A small network was shown many inputs. Here are its activations along a few directions, one row for each input.
In each table, some parts of the input vary, and every possible input appears once, in random order.
Descriptions start from the smaller parts, as in this example, which fits no table here: one of 5 places around a ring, together with either a single point or one of 11 places along a line or (one of 3 separate values, together with one of 4 places along a line).
Shared parts are said once, and a part with two or three values counts as separate values.

Other details of the inputs vary at random and push rows far along three fixed directions, the same in every table; ignore that.

A family of inputs:
x1: [ 34 -38  -3  -7  17  60  -4 -35   0 -20  -2  -1]
x2: [-10 -10  19 -29 -71 -13  23 -25  69   7 -23  -6]
x3: [  1  26 -37   4  35 -56 -32  72 -59  23   9  21]
x4: [-22  34  61   7 -63  31  -5 -27  32  27  -2  36]
x5: [ 34 -33   9  -8   1  39 -14 -16  -8   1   2  11]
x6: [ 34 -19   2 -30 -38  45   1 -54  63  -8 -40  37]
x7: [ 49 -31 -19  -2  39  22  12 -37   7 -16  -2  -6]
x8: [-15  19  64 -16 -27  76 -48  -9 -48  52  21  65]
x9: [-20  30  -7  13  46 -49 -11  46 -73  31  39  -8]
x10: [  2  -2  72  10 -75  52 -14 -12  22  21   9  31]
x11: [-50  23   6  -7 -21 -64  18  25  -4  16  12 -35]
x12: [-10  52  49 -22 -13  56 -33 -30 -20  61   8  89]
x13: [ 26 -34 -26   3  39   2  12  -9  -8 -24   7 -32]
x14: [-48  27 -14 -11 -23 -67   5  38  -3   4  -5 -19]
x15: [  8   7 -24 -15  34  39  17 -60  25 -31 -21   8]
x16: [ 39 -69   2 -15 -25  63   4 -50  45 -38 -26 -21]
x17: [-17 -41  -6 -11 -32 -29  46 -10  57 -29  -9 -67]
x18: [-13 -24  52 -24 -60  60 -10 -19  22  15  -4  19]
x19: [ -4 -62  -9  -9 -46 -18  20   6  40 -41 -16 -74]
x20: [-16  11 -11  -1  -7 -80  13  43  -8  24  15 -26]
x21: [  1  -4 -31  -5  -7 -89  22  33  15   7   0 -30]
x22: [ 14 -60   5 -15 -17  74  10 -49  46 -43 -23 -25]
x23: [-25 -17  18   6 -64  24  19 -30  60 -45 -39 -36]
x24: [ 19 -20 -28   8  70  12   7  -2 -28 -17  16 -15]
x25: [ 58 -39 -69  -4  50  13   8 -27  24 -53 -35 -10]
x26: [-38 -12  -3   5 -15 -50  -9  57 -39   0  18 -51]
x27: [ -9  43 -20   0  55   6 -40  27 -70  16   7  45]
x28: [ -4  40  57 -20 -12  61 -29 -21 -14  68  14  90]
x29: [ 34  -5   8   0  33  23 -26   4 -46  28  22  34]
x30: [ -9 -13   6 -31 -76 -11  13 -14  68  -3 -34  -1]
x31: [-44  11  26  31 -32 -45  10  43 -15  -8  25 -46]
x32: [ 56  17 -15  34  64  40 -40   8 -51   9   0  59]
x33: [  4  -4  -1  38  22   5  10   2 -15 -29  19 -30]
x34: [-35  11  37   8 -66   0  27 -31  63 -15 -15 -24]
x35: [  9   2 -24 -14  15  13   5 -14  24 -11 -20  22]
x36: [ 48 -31 -40  27  35  37  13 -34  31 -61 -34 -21]
x37: [-43  23  45  13 -79 -48  14  33  44  25   2  -7]
x38: [ -38   28  -45    8   40 -102   23   47  -29   -4   16  -51]
x39: [  2 -14  11 -31 -76 -19  18 -19  72   5 -30   3]
x40: [ 39 -33 -93   3  89 -10  53 -42  46 -78 -29 -49]
x41: [-23  52 -27   5  44 -67 -13  53 -59  32  24  17]
x42: [ -5   1 -43  -3  23 -21  -2  15 -10 -24 -15 -14]
x43: [ 17 -22 -77   0  38 -73  43   7  32 -48 -17 -62]
x44: [ -3  32  38 -25 -23  68 -52   1 -17  49  -9 102]
x45: [-45   6  38  10 -90 -35  -2  51  30  14 -15  -9]
x46: [ -4  12 -40  -5  27 -24   6   2  -2 -16 -11  -5]
x47: [ 19  -1 -15   2  76  54   6 -53 -26 -23   8  -1]
x48: [-43  21   3  -4 -21 -73  15  34  -8  24  15 -31]
x49: [ 30 -21 -43  -8  51  26  36 -57  47 -41 -23 -12]
x50: [-26  28 -14  37  11 -59 -13  68 -47   3   9 -19]
x51: [ 48  18  18  40  52  38 -37  15 -63  24  36  56]
x52: [ 10  28  -8  36  16 -75  -3  53 -22  22  21  -1]
x53: [-36  -4  65 -25 -68  60 -19 -23   1  20   3  17]
x54: [-28  25  60  25 -42  -5 -21  53 -27  41  35  27]
x55: [  3  -4 -15   7  52   5  -2   0 -46  -6  22 -16]
x56: [  5   6   4   1  56  51 -13 -27 -48  -2  19  13]
x57: [ 54  -2 -24   8  93  47 -10 -32 -42   0  17  27]
x58: [-30  20  43  12 -86 -53   9  30  41  28   1  -8]
x59: [ 11   5   9 -11 -14 -26   1   5   5  31   4  14]
x60: [  4  10   2   7  66  59 -41  -2 -79   5  22  24]
Each input here is: one of 5 places along a line, together with either one of 3 separate values or one of 9 places along a line.
Question: Changing only the place on the line of 5 turns x16 into x19. The same change can be made to x25. Which row results?
Answer: x3
Question: Changing only the place on the line of 5 turns x9 into x47. The same change can be made to x26. Which row results?
Answer: x60
Question: List by row number the other rows that have the place on the line of 5 in common with x17.
Answer: x18, x22, x24, x28, x35, x37, x40, x44, x45, x49, x54
Question: Change only the place on the line of 5 in x50. List by row number the other rows that result.
Answer: x23, x32, x36, x45
Question: A walk changes only the place on the line of 5. It starts at x52 and steps to x58. List the rest of the walk in order.
Answer: x37, x4, x34

A family of inputs:
x61: [ 28 -32 -61   5  52 -59  15  35 -16 -20   6 -46]
x62: [  6  34  27  26  15 -31 -37  68 -75  61  45  41]
x63: [ -9 -21   9  10 -50 -48  27  16  37  -7   1 -42]
x64: [ 40 -64 -27 -19   9  36  25 -49  49 -44 -23 -31]
x65: [ 35 -34 -56  22  60  -7   8  12 -10 -51  -8 -38]
x66: [  1  21  12  11  47  47 -45  17 -79  18  25  42]
x67: [  1  -4  19 -34 -18  59   4 -62  30   5 -15  24]
x68: [  0   6  -9 -13  13  20   6 -26  13  -8 -11  14]
x69: [ 39  -4  -6   8  25  50 -28  -5 -18  -2  -5  41]
x70: [-65  34  44 -12 -86 -39 -14  42   1  36   3   5]
x71: [-19  -4 -50  22  38 -67  11  53 -34 -32  11 -63]
x72: [ 16 -23 -35 -15  16  29  38 -63  63 -51 -37 -19]
x73: [ 22  24 -29  11  75  41 -12 -23 -26 -16  -1  35]
x74: [ 27  -5 -40  28  46 -52  21  15  -5 -22   8 -38]
x75: [  7   9 -14   0  51  20 -19   3 -48   4  11  16]
x76: [ 35 -11 -62  18  55 -23   9   5   1 -43 -16 -24]
x77: [ 16 -21   7 -11 -12  25 -12   0   2   3  -8  13]
x78: [ -7   3  83 -16 -69  93 -12 -59  28  23   4  44]
x79: [-24 -10  39   2 -36  28 -10  -1  -4   1   8  -9]
x80: [ 33  39  17  17  56  46 -24 -22 -38  32  19  72]
x81: [ 33  -7  14  15  23  60 -24 -12 -18   5   4  35]
x82: [-24   9  22  -8 -39  18  -9  -4   6   2  -8   7]
x83: [  2  12  26  -3 -18  60   7 -54  45  -3 -22  31]
x84: [  1   0 -61   0  47 -95  19  40 -12 -11   8 -43]
x85: [-23  16  19 -15 -64 -57 -13  48   2  39  -4  12]
x86: [-28  13  41 -37 -60  19  -2 -21  31  38  -5  34]
x87: [-36 -21   2   2 -58 -58  59  -6  74 -33 -11 -78]
x88: [  8  37  -3  17  32 -12 -44  54 -70  37  22  54]
x89: [ 10  41   9  17  59  54 -30 -18 -52  21  16  56]
x90: [  4   9  16  -9 -32  33  -7 -26  33  -2 -23  34]
x91: [-27   5  23 -19 -40   3  -4   0   2  15  -7   6]
x92: [ 42 -33 -39  30  65 -11  21   1  -8 -42  12 -48]
x93: [-27  15  19  12 -14 -37   7  23 -17  13  23 -24]
x94: [ 29 -44 -14 -17 -22  39  20 -53  62 -38 -35 -10]
x95: [ 12  -2 -13 -16  -5 -30  -3   9   5  17  -3   5]
x96: [ 20 -18 -27 -16  43  30  12 -46   2 -22  -7 -10]
x97: [ 12 -15  -8  -5 -11 -17  -9  26  -5   6  -4   0]
x98: [-23  19  -5  19  15 -54  18  25 -21   1  23 -35]
x99: [ -2  23  -5  -7  34  23 -13 -11 -32  12   3  30]
x100: [-22   0 -13  -4 -29 -21  26  -7  51 -28 -26 -27]
x101: [  3  13 -38  26  58 -48  34   7  -1 -24  11 -39]
x102: [-37  26  27   9 -70 -83 -12  73  -3  42   9  -5]
x103: [  8   9  -3 -10  10 -19 -20  28 -32  39  16  32]
x104: [  1   2  15  11 -25  -4  -8  15   5  12   0  11]
x105: [  0  18   7  15  32  30 -15  -7 -33   7  10  22]
x106: [ -7  21  -7  25  47 -11 -18  32 -58   9  26  -2]
x107: [-20  15  45  -8 -52  44  -1 -34  38  13 -11  31]
x108: [ -1 -44  -1  10   1  12  32 -28  24 -47   5 -66]
x109: [-31  51  15 -17  -2 -44 -19  43 -37  63  22  42]
x110: [-13 -49  17 -33 -44  28  18 -38  41 -22 -12 -39]
x111: [ 38 -19  19   6 -10  70 -11 -36  22  -6 -15  29]
x112: [-48  -4  49 -22 -72  -5 -16  28 -11  30   7  -3]
x113: [-27  -3  13   3 -65 -51  22  13  51  -6 -16 -31]
x114: [-52 -18  16 -28 -75 -66  18  34  23  12   3 -54]
x115: [ 42 -16 -45  -5  54  32  15 -51  24 -39 -26   6]
Question: What is each input in this table made of?
Answer: one of 5 places along a line, together with one of 11 places around a ring
Question: Changing only the place on the line of 5 turns x65 into x81. The same change can be made to x66. Which row results?
Answer: x79
Question: Changing only the place on the line of 5 turns x89 into x99. The same change can be made to x104. Which row results?
Answer: x94
Question: A walk changes only the place on the ring of 11. It starts at x93 and steps to x78. List the rest of the walk in order.
Answer: x108, x92, x62, x63, x74, x80, x101, x87, x98
Question: A walk changes only the place on the line of 5. It starts at x78 and steps to x106. List the rest of the walk in order.
Answer: x71, x75, x114
